A small network was shown many inputs. Here are its activations along a few directions, one row for each input.
In each table, some parts of the input vary, and every possible input appears once, in random order.
Descriptions start from the smaller parts, as in this example, which fits no table here: line(4) and (point or line(11) or (values(2) and ring(8))).
Shared parts are said once, and a part with two or three values counts as separate values.

Other details of the inputs shift rows strongly along two fixed directions, in all tables alike. That doesn't count.

Rows:
R1: [  8 -22  25  -5  23   7  37 -27  -1   0   2   0  -2]
R2: [-65 -51  21 -13 -31 -84  -6  68  41   0 -15 -16 -16]
R3: [ 46 -11  18  15  15  30  10 -15   0   0  10  35  -8]
R4: [-40  62 -88 -14  14   1  -6 -13  27  -2   6 -51  -6]
R5: [ 43 -17  26  13   8  25   6  -9  -3   6   6  36  -6]
R6: [ 62  21  -9  17  34  61  16 -48  -9   0  18  28  -3]
R7: [ -2   0  12  12   2  -2  14  -5  -8 -22   2   3   6]
R8: [-19 -39  46   9 -22 -42   5  34  -1 -17  -9  11   1]
R9: [-11 -63  60  -8  -1 -32  28  14   6   4  -9   8  -6]
R10: [-39  61 -69  -1 -16  -8 -27   7   3 -11   0 -36   7]
R11: [ -5  74 -95   0  -4  24 -45  -1  18  11   9 -18  -4]
R12: [-13  12 -19 -13  13   3  12 -21   3   7   0 -22   0]
R13: [ 41  35 -30 -19  -5  46 -49 -17 -35  39   4   1  14]
R14: [-23  56 -56 -26 -28   1 -63  10 -32  16 -12 -47  23]
R15: [-76 -10 -11   1 -51 -82 -35  82  31 -19 -13 -22  -7]
R16: [ 53  35 -21  10  23  63   1 -44 -12  10  14  18   2]
R17: [ 24  -5   5   7  -5  12 -13   7   3  11   3  24  -5]
R18: [ -9 -72  67   0   9 -40  43  18  18 -11  -3  15 -14]
R19: [-38  11 -42  -2 -43 -44 -56  67  37  11  -5  -6 -15]
R20: [  4 -45  66  10 -12 -19  16  11 -20 -10 -10  22   8]
R21: [ 58  25  -9   8  23  63   4 -46 -17  11  11  25   3]
R22: [ -2   0  10  13   3  -2  17  -4  -5 -25   4   3   4]
R23: [ 12  26  -5   6   9  28   8 -32 -27  -9   0  -4  15]
R24: [-31  24 -48  -8 -42 -27 -62  53  22  23  -8  -8  -6]
R25: [  0 -36  35  -2  20 -10  38 -11   8  -5   1   3  -6]
R26: [ -7 -49  45  -1  14 -24  38   4  14  -8  -1   6 -10]
R27: [  5 -39  55  15  -2 -14  27   6 -11 -22  -2  21   4]
R28: [-47  50 -77 -14   8 -13  -7   1  33  -5   5 -49  -9]
R29: [ -3 -42  59  11 -11 -23  16  17 -10 -17  -7  18   5]
R30: [ 25  -7  17  -5  37  32  44 -52 -12   1   5   0   3]
R31: [-21  43 -64  -7 -30  -6 -58  33  18  22  -4 -13  -3]
R32: [ 62  32 -14   8  27  72   4 -53 -21  14  12  23   6]
R33: [ 17  40 -17   7  18  41  12 -45 -27 -12   5  -7  16]
R34: [ 27   8  23  11  18  33  25 -40 -32 -12   3  10  15]
R35: [-16 -70  63  -4   0 -43  31  23  15  -3  -8  10 -10]
R36: [-21 -37  21 -33 -16 -28 -23  25 -13  25 -14 -21   5]
Each input here is: values(3) and (point or line(11)).
Changing only the values(3) part turns R25 into R5. The same change can be made to R12. Which row results?
Answer: R31
Which other rows does R17 become when the values(3) part takes its other values? List them by row number.
Answer: R29, R35
Which other rows agree with R22 in the values(3) part? List them by row number.
Answer: R7, R8, R10, R14, R15, R20, R23, R27, R29, R33, R34

Rows:
R37: [-10  -8  -5   4 -47 -30 -57  63  11  13  -8  17  -5]
R38: [ 16  43 -31  -2  28  44  16 -53 -19  -3   8 -17  11]
R39: [ 16 -48  61   4   7  -6  28  -3 -13  -7  -2  20   1]
R40: [ 17 -48  60   6  10  -5  32  -5  -9  -8  -1  22  -1]
R41: [  2 -43  52   0  -2 -17  17   8 -11  -6  -6  11   2]
R42: [ 13 -47  63   3   7  -7  30  -6 -16  -8  -4  17   4]
R43: [ -5 -46  43   7  -2 -27  20  21  16  -7  -2  18 -11]
R44: [-26  10 -17  -4  -6 -16  -3   8   8  -3  -4 -18   0]
R45: [ 24  37 -32   4  31  45  18 -47  -2  -2  13  -4   1]
R46: [-39 -27  10  -6 -29 -53 -18  52  19  -1 -10  -8  -7]
R47: [ 16 -35  44   8  14   1  32  -9   0  -8   2  20  -4]
R48: [ -3  43 -41  -6  14  24   0 -31  -9  -1   4 -24   9]
R49: [ 24  11  -2   5  26  32  24 -36  -6  -4   9   5   1]
R50: [ 19  10   2   4  25  29  28 -38  -9  -6   6   1   4]
R51: [-45 -33  20  -6 -29 -58 -11  50  16  -4 -13 -10  -5]
R52: [-12  41 -45  -3  10  14   1 -20   5  -2   3 -23   2]
R53: [ 16  -1  19   1  21  22  29 -36 -21  -7   1  -1  10]
R54: [ 41  20  -3   7  -7  38 -28 -12 -31  11   2  21  13]
R55: [ 20  25 -11  -1  25  37  19 -45 -19  -4   6  -8  10]
R56: [ 19 -41  60   5  15   3  38 -18 -16  -9  -1  19   4]
R57: [ 16 -33  38   9  14   0  30  -6   5  -7   3  21  -7]
R58: [ 20  44 -39   4  33  46  20 -51  -2  -4  12  -9   2]
R59: [ 16  13  -9   3  19  24  14 -26  -2  -3   7   1   0]
R60: [  9   4   5   1  17  16  22 -27  -9  -6   3  -2   4]
R61: [  1 -37  40   4   3 -14  22   6   3  -7  -2  14  -4]
R62: [ 14 -51  63   6   8  -9  34  -3  -7  -8  -2  22  -1]
R63: [-10   9 -23  -8 -46 -19 -69  52   2  28 -10   4   1]
R64: [ -7 -41  27  10 -50 -46 -48  79  21  11  -9  35 -14]
R65: [-44  40 -63  -8 -15 -22 -28  22  26   1  -2 -33  -5]
R66: [-12   6 -15   0 -47 -24 -62  55   1  14  -9   8   1]
R67: [  0 -36  45   0  -1 -15  18   4 -11  -6  -5   8   3]
R68: [ 19  30 -20   2  28  38  22 -46 -10  -4   8  -7   5]
R69: [ 10 -46  61   3   6  -9  31  -6 -15  -8  -5  15   4]
R70: [ 26 -22  35   6  19  16  30 -22  -9  -6   4  17   0]
R71: [-45  60 -81 -13 -14 -12 -36  13  16   3  -2 -45   1]
R72: [  0  16 -16   0  11  12   9 -17   0  -3   3  -8   1]
R73: [-23 -17   8   1  -8 -28   5  21  18  -5  -4  -3  -7]
R74: [-39  33 -58  -7 -16 -23 -30  28  29   3   0 -26  -9]
R75: [-17   2 -10  -5  -9 -16 -11  15   7   0  -2 -11  -2]
R76: [ -3   4   4  -4   6   4  10 -15 -12  -4  -2 -10   7]
R77: [ 48  13  -7   5  -3  40 -28  -8 -13  24   5  29   1]
R78: [-17   2 -16   0  -5 -16  -6  17  20  -1   1  -6  -9]
R79: [  6  41 -30  -5  21  33  11 -44 -18  -3   4 -22  12]
R80: [-38  39 -65  -8 -15 -19 -33  26  29   4   1 -29  -8]
R81: [ 18 -21  39   4  19  12  35 -27 -16  -8   0  10   6]
R82: [-43  53 -79  -8 -12 -15 -31  18  30   3   1 -37  -7]
R83: [  4 -37  42   2   1 -14  17   7  -2  -5  -3  13  -2]
R84: [ 49  53 -51   3   7  62 -35 -27 -11  26  11  15   3]
R85: [ 12 -16  29   0  11   8  20 -18 -17  -5  -1   4   7]
R86: [ -1  43 -41  -6  13  25  -1 -30 -10  -1   4 -23   8]
R87: [-40   0 -21  -5 -22 -40 -21  41  27   0  -5 -15  -9]
R88: [ 20   3   7   6  25  26  30 -35  -4  -7   7   6   1]
R89: [ 10  -6  16   2  15  11  23 -22  -8  -6   2   2   3]
R90: [ -1 -40  39   2  -5 -22  10  19   6  -4  -3  14  -6]
R91: [ 15  -2  15  -2  14  17  16 -25 -20  -4   1  -1   8]
R92: [ 13  51 -44  -5  23  43   4 -47 -17   0   8 -21  11]
R93: [ 55 -45  66   6 -10  20 -11   4 -33  20  -4  49   7]
R94: [ 16   0   6   2  16  17  17 -21  -6  -3   5   4   1]
R95: [  0 -23  23   7   8  -8  24   0  12  -7   1  11  -7]
R96: [-44  46 -63 -15 -19 -17 -37  18   7   4  -5 -42   5]
R97: [-6  0 -3  0  3 -4  6 -1  5 -3  0 -4 -2]
R98: [  2  10 -10   1  11   9  10 -13   5  -3   4  -3  -2]
R99: [-43 -33  18  -5 -29 -58 -12  52  20  -3 -11  -7  -7]
R100: [ 14  51 -45  -3  24  43   5 -46 -13   0   9 -19   8]
R101: [ 3 -4  5  1  8  3 11 -8  1 -4  2  1 -1]
R102: [ 46 -29  46  14 -12  17 -13   9 -21   8   0  46   3]
R103: [-3 -7  4  0  1 -6  3  4  4 -2  0  0 -3]
R104: [  8 -44  43   7   3 -16  20  13  11  -5   1  22 -10]
R105: [-10  22 -38  -8 -42 -12 -71  47   6  28  -7   0  -1]
R106: [ -8  -5 -12  -4 -46 -25 -64  59  11  27  -9  14  -6]
R107: [-37 -20   0  -4 -26 -48 -19  51  27   0  -7  -6 -12]
R108: [-18 -44  40  -3 -18 -39   0  35   4  -3  -9   6  -3]
R109: [ 13  31 -26   2  26  33  19 -40  -3  -4   9  -8   2]
R110: [-2  0 -5  0  3 -2  3  2  8 -2  2 -1 -5]
R111: [-42  46 -65 -14 -18 -17 -37  19  11   4  -3 -40   2]
R112: [ 53  50 -39  11   9  64 -25 -33 -19  13  12  20   6]
R113: [-40 -40  28  -8 -33 -59 -18  56  10  -1 -13  -6  -4]
R114: [-45  20 -44  -5 -17 -32 -19  30  32  -1  -3 -24  -9]
Changing only one part turns R55 into R40. The same change can be made to R48. Which row results?
Answer: R99
What do these inputs look like to the network?
Answer: line(6) and (values(2) or line(11))
Which other rows agree with R84 in the line(6) part? List them by row number.
Answer: R43, R45, R57, R58, R64, R74, R78, R80, R82, R95, R104, R114
Which other rows does R113 become when the line(11) part takes its other values? List them by row number.
Answer: R41, R42, R53, R67, R69, R76, R79, R85, R91, R96
Which other rows does R93 become when the line(6) part takes its other values? List them by row number.
Answer: R63, R77, R84, R105, R106
Which other rows does R102 become when the values(2) part takes its other values? List them by row number.
Answer: R105
Which other rows does R37 become when the values(2) part takes its other values? List them by row number.
Answer: R106
Which other rows does R110 become when the line(11) part takes its other values? List them by row number.
Answer: R47, R49, R59, R65, R73, R87, R88, R98, R107, R109
